Each row below holds a small network's activations on one record, seen along a few directions.
After each row come some of the record's fields: LIG, GIRU, KENA, RAD, SALIL.
A field that a record lacks is left out.
The largest differences between rows may come from other fields.
Strong random noise was added to every row along 5 fixed directions; ignore it. To show where, here is one row again and again, with new noise each time:
[ 347 -367  117 -109  -82 -129  102   -3 -444  -37  337 -134  -53  -42
   99 -368  615  602   38]
[-155  279 -122 -268  122  283  151   14 -450 -174   22  113  -35  226
   26  775 -520 -671  137]
[  84  -77  186  312 -105  -10 -203  101  588  276 -197  -15   -4 -132
  -41 -483   -6  168 -226]
[ -20  246 -174 -483   72   76  217 -180 -705   25  215 -179 -390   82
  186  328   94 -141   64]
[-294  457 -154 -183  -86   44  -93 -288  143  476 -300 -319 -638 -108
  159 -196  -49  -86 -213]
[ 161  107   82   71   28   58   45   95  269   89 -113  150 -111  176
  -18  114 -316 -157 -106]
[ -27  -41  -45 -176 -139   33  104 -163 -376  -58  -78  -69 -293  202
   85   94   44  165  117]

[ 343 -486   32 -179   32 -240  137  -19 -499  -35  515 -208  -52  -81
  111 -360  764  523   54]	LIG=mos GIRU=kepa RAD=rin SALIL=bukat
[-455  226  -82  106 -180  378 -223   29   58 -129 -424   32  279 -116
 -130  145 -329 -233  176]	LIG=mos GIRU=dobe KENA=repa RAD=kise
[-555 -243   70  182 -248   93 -227 -101  -77 -112 -371  -23   81  172
   41  308 -559 -423   55]	LIG=zomuz GIRU=kepa RAD=saz SALIL=pim
[-160  241 -166  -23    2 -172  -60 -180  339  168 -150 -125 -292  -95
   16 -105   71    6 -108]	LIG=zomuz GIRU=dobe KENA=nutez RAD=saz
[ 548  142   28 -305 -140  -58  429 -134 -391  -73  -24  172 -488  513
  121  -10  143  727   96]	LIG=mos GIRU=dira RAD=kise
[-402  210 -110    9  -67  189 -202 -218  259  508 -322 -343 -399 -241
   49 -382   17 -123 -138]	LIG=zomuz GIRU=dira RAD=rin SALIL=bukat
[  87  353 -144  -43  228 -187  198  -23  309 -207  -41  296 -134  299
  -33  588 -450 -390  -15]	LIG=zomuz GIRU=dobe KENA=nutez RAD=saz SALIL=pim
[-420  330 -146  -15  152   54 -165    0   59 -120   28  -30  286 -289
  -31  328 -235 -535   -8]	LIG=zomuz GIRU=dobe KENA=nutez RAD=saz SALIL=pim
[ -61  -20 -134 -164   -4   78  191  -74 -355 -273  -34  126 -103  263
  -49  383  -85  -74  266]	LIG=zomuz GIRU=kepa RAD=rin
[ -45 -534   86  105   55  240  -17  157 -290  -17  123   -2  333   -5
 -118   53   -4 -239  203]	LIG=zomuz GIRU=dira RAD=rin
[  75 -104  189   20   91  119  -28  290 -277 -113  321  114  474  -85
   12  230 -148 -342  -88]	LIG=mos GIRU=kepa RAD=saz
[-287  632 -173 -198   31  -46  104 -191  -28 -194 -214  128 -193  249
   68  652 -560 -329   16]	LIG=mos GIRU=dobe KENA=nutez RAD=rin
[ 388   38  153  -59  -21 -119  156  -45  102  245   16    8 -410  208
  159 -198    8  307 -246]	LIG=mos GIRU=dira RAD=kise SALIL=bukat
[-329 -830   80  236  -35  123  -90  -23 -209 -170  -66  -18  275  172
  -59  267 -272 -456  259]	LIG=zomuz GIRU=dira RAD=kise SALIL=bukat
[-518 -683 -239 -138 -176 -183 -102 -431 -482  122  -36 -554 -401  -87
   80 -259  518   78  221]	LIG=zomuz GIRU=kepa RAD=kise SALIL=bukat
[ 276  135  101  -92  -76  -86  226   -7 -141 -174   30  228 -107  322
   42  149 -103  346   13]	LIG=zomuz GIRU=kepa RAD=rin
[ 456 -909  236  -40   27 -285  257    1 -609 -222  479   43  -28  408
  143  138  212  192   70]	LIG=zomuz GIRU=dira RAD=kise SALIL=bukat
[  96  119    6    0   -1   67   37   69   -7 -105    0  101   84  -12
  -30   -2   32  106   47]	LIG=mos GIRU=dobe KENA=repa RAD=kise SALIL=pim
[ 347 -282  204  380  -53 -282   53  161  514 -445 -111  437  360  317
 -163   46 -178  373   80]	LIG=mos GIRU=dobe KENA=nutez RAD=kise SALIL=pim
[ 342    7  187 -158  183   87   96  221 -392  104  493   16  234 -106
  110   15  110 -141 -176]	LIG=mos GIRU=dira RAD=rin
[ 126  171   29  -86   75  104  135  104 -207 -198   56  194   89  178
   16  404 -292 -177   48]	LIG=zomuz GIRU=dobe KENA=repa RAD=kise SALIL=pim
[-288  124  -37 -101 -222  108  -85 -279 -171  259 -350 -239 -397   29
  131 -243  -20  206  -13]	LIG=mos GIRU=dira RAD=rin SALIL=pim
[ 113 -386  308  387 -111  182  -82  353  164 -357 -172  406  596  311
 -160  354 -604 -239   86]	LIG=mos GIRU=dobe KENA=repa RAD=kise SALIL=bukat
[ 551   24  120   21  254 -216  275  186  417  128  191  296 -216  357
   27  200 -302 -212 -244]	LIG=mos GIRU=kepa RAD=saz SALIL=pim
[-335   63 -151   57   57  156 -122   30    6 -252  -57   65  374 -162
 -159  296 -139 -371  203]	LIG=zomuz GIRU=dobe KENA=nutez RAD=kise
[  78   76    0  -90  -83   58   98  -55  -92   31 -119   25 -270  220
   32   46  -75  123   29]	LIG=mos GIRU=dobe KENA=repa RAD=rin SALIL=bukat
[ 200  147   -1  -27  165  108  104  215   28  -90  162  195  179   17
  -56  259 -132 -248  -20]	LIG=mos GIRU=dobe KENA=repa RAD=saz SALIL=bukat
[ -67  215  -90 -272  -24  183  233 -152 -436  -84 -125   89 -348  380
  108  502 -411 -223  133]	LIG=zomuz GIRU=dira RAD=kise SALIL=pim
[-146  -56  -85 -281   61  146   66 -126 -594  123  158 -189 -155   -8
  108  204    3 -293   74]	LIG=zomuz GIRU=dira RAD=saz
[-169  101   81  281  158  310 -265  377  257 -118   73  135  726 -410
 -197   65 -221 -491   -5]	LIG=zomuz GIRU=dobe KENA=repa RAD=rin SALIL=pim
[ 208  445   23 -323  291   -5  291  104 -242   57  254  177 -181  352
  123  792 -662 -743 -223]	LIG=mos GIRU=kepa RAD=kise
[ 122  104 -196  -18  -69 -213  155 -179  347 -112 -249  129 -340  227
 -107  -69  179  447  162]	LIG=zomuz GIRU=dobe KENA=nutez RAD=saz
[ -65  191  -83 -242  304  119   24   38 -283  296  427 -236  -35 -344
  163  114   84 -583 -194]	LIG=zomuz GIRU=dira RAD=saz SALIL=pim
[ 216 -326   85  289 -158 -289   92  -33  441 -321 -283  333  -20  467
 -121   44 -140  415  115]	LIG=mos GIRU=dobe KENA=nutez RAD=saz SALIL=bukat
[-240  385 -105 -119   36  231  -41   23  -71   30 -135    4   11  -44
   19  321 -334 -429  -15]	LIG=mos GIRU=dobe KENA=repa RAD=saz SALIL=pim

Which values does each new row have?
[  76   40  -49  -55 -158  103  124  -62 -123 -140 -238  113 -211  289
  -71   64  -28  302  232]	LIG=zomuz GIRU=dobe KENA=repa RAD=rin
[-439  -42  -82  440   12  -31 -298   37  771 -205 -390  152  358  -98
 -260  119 -381 -417   61]	LIG=mos GIRU=dobe KENA=nutez RAD=rin SALIL=bukat
[ 165  330  -94  -66   76 -297   29 -110  348  181   80 -105 -252 -203
   54 -362  371  360 -188]	LIG=zomuz GIRU=dobe KENA=nutez RAD=kise
[ 544 -685  202  -65  266 -154  385  127 -372 -130  464  239  -97  631
   78  572 -318 -385   61]	LIG=zomuz GIRU=dira RAD=rin SALIL=bukat
[-646    0 -155  164 -282   89 -325 -216   62 -178 -402 -155  199 -284
  -98 -199  119  185  221]	LIG=zomuz GIRU=dobe KENA=nutez RAD=saz
[ -29  -77  291  327 -115  278 -144  342  151 -175 -188  316  548  133
 -118  273 -633 -331  -35]	LIG=mos GIRU=dobe KENA=repa RAD=saz
[ 352  -55  138 -108  230   88   87  316 -318  -37  500   49  332  -99
   31  166   61 -217  -87]	LIG=mos GIRU=dobe KENA=repa RAD=rin SALIL=bukat
[ 549   48  221  125  172 -176  159  319  222 -284  289  382  418  147
  -66  208 -170   91  -78]	LIG=mos GIRU=dobe KENA=nutez RAD=kise
[ 278 -536  256  388  115  -51  -38  363  387 -200  127  342  479  172
 -179  147 -286 -267  -19]	LIG=zomuz GIRU=kepa RAD=rin SALIL=bukat
[-757  -47 -189   53 -368  -62 -212 -458 -118 -256 -613 -167 -214  154
   -2   98 -158  166  284]	LIG=zomuz GIRU=dobe KENA=nutez RAD=rin SALIL=pim
[  69 -187 -166 -114  103 -121  182  -62  -99 -214   78   96 -134  212
  -82  260   67  -68  197]	LIG=zomuz GIRU=kepa RAD=saz SALIL=bukat
[-258  207 -156 -217  131  -17  -97  -73 -361   18  339 -277  150 -462
   93   -1  344 -171  -44]	LIG=zomuz GIRU=dobe KENA=nutez RAD=saz
[-378 -145 -188   87  -39 -102 -135 -194   80 -208 -164  -75   44  -72
  -99   27  109   -2  197]	LIG=zomuz GIRU=dobe KENA=nutez RAD=rin SALIL=bukat
[-177 -405 -128 -133 -370  -43  -15 -292 -597 -240 -127 -267 -173   16
   27 -374  707  830  372]	LIG=mos GIRU=dobe KENA=repa RAD=rin SALIL=bukat
[-309 -448  142  459 -425  200 -204   84  120 -531 -600  313  476  293
 -217  132 -389  198  354]	LIG=mos GIRU=dobe KENA=repa RAD=saz SALIL=pim
[ 175  576 -332 -441  493 -274  271 -121   60  154  407  -74 -426  -56
  126  428   41 -513 -182]	LIG=zomuz GIRU=dobe KENA=nutez RAD=kise SALIL=bukat
[  30  130  -46 -318   17  132  192  -22 -581  -88  101   16 -162  257
  135  505 -219 -248   50]	LIG=mos GIRU=dobe KENA=repa RAD=saz SALIL=bukat
